Each row below is a small network's average activation on inputs in which a field has the value named, seen along a few directions.
Related values have similar rows: they may be neighbours, one step apart, or belong to one group.
(in the rows, 500 means zero)
Random noise pushes rows far along 2 fixed directions. That doesn't count. These rows show it; they differ only by the noise:
| 522 | 427 | 501 | 425 | 480 | 486 | 429 | 477 | 514 | 596 | 583 | 470 |
| 588 | 560 | 497 | 454 | 420 | 455 | 453 | 443 | 536 | 612 | 537 | 582 |
| 484 | 251 | 465 | 553 | 576 | 466 | 517 | 314 | 526 | 692 | 475 | 490 |
| 729 | 914 | 513 | 416 | 248 | 414 | 434 | 496 | 567 | 572 | 531 | 764 |


TAKOP, 12 values:
rus: | 642 | 441 | 442 | 576 | 577 | 460 | 534 | 505 | 542 | 386 | 377 | 521 |
los: | 290 | 500 | 583 | 489 | 490 | 575 | 516 | 473 | 443 | 534 | 512 | 383 |
nofo: | 503 | 690 | 538 | 396 | 362 | 336 | 506 | 612 | 454 | 563 | 612 | 483 |
teres: | 525 | 741 | 462 | 628 | 475 | 534 | 685 | 524 | 524 | 392 | 348 | 667 |
ropav: | 565 | 470 | 429 | 700 | 484 | 588 | 468 | 296 | 498 | 513 | 315 | 646 |
zar: | 454 | 972 | 606 | 345 | 318 | 542 | 513 | 788 | 468 | 301 | 594 | 436 |
napu: | 566 | 598 | 623 | 382 | 394 | 414 | 344 | 556 | 499 | 533 | 485 | 560 |
kazis: | 524 | 472 | 436 | 591 | 567 | 682 | 478 | 568 | 444 | 371 | 408 | 482 |
fibam: | 397 | 478 | 537 | 535 | 582 | 355 | 663 | 537 | 571 | 535 | 508 | 495 |
tur: | 558 | 790 | 526 | 314 | 461 | 473 | 468 | 823 | 591 | 230 | 718 | 597 |
durib: | 650 | 402 | 381 | 609 | 538 | 426 | 508 | 327 | 551 | 525 | 473 | 643 |
tovor: | 448 | 506 | 552 | 323 | 427 | 702 | 323 | 608 | 343 | 419 | 638 | 273 |
TAKOP is arranged as a network in which each value has 3 neighbours.
List every value one step from durib, in the order listed. -> rus, ropav, napu
List every value one step from los, in the order listed. -> nofo, zar, tovor
Each value of TAKOP is a pair of two hidden parts, and every pair occurs once (2 first parts, 6 second parts).
Changing only the second part turns teres into zar. tur has the same second part as teres; what does that change turn tur into? -> fibam
Changing only the second part turns ropav into kazis. durib has the same second part as ropav; what does that change turn durib into? -> rus
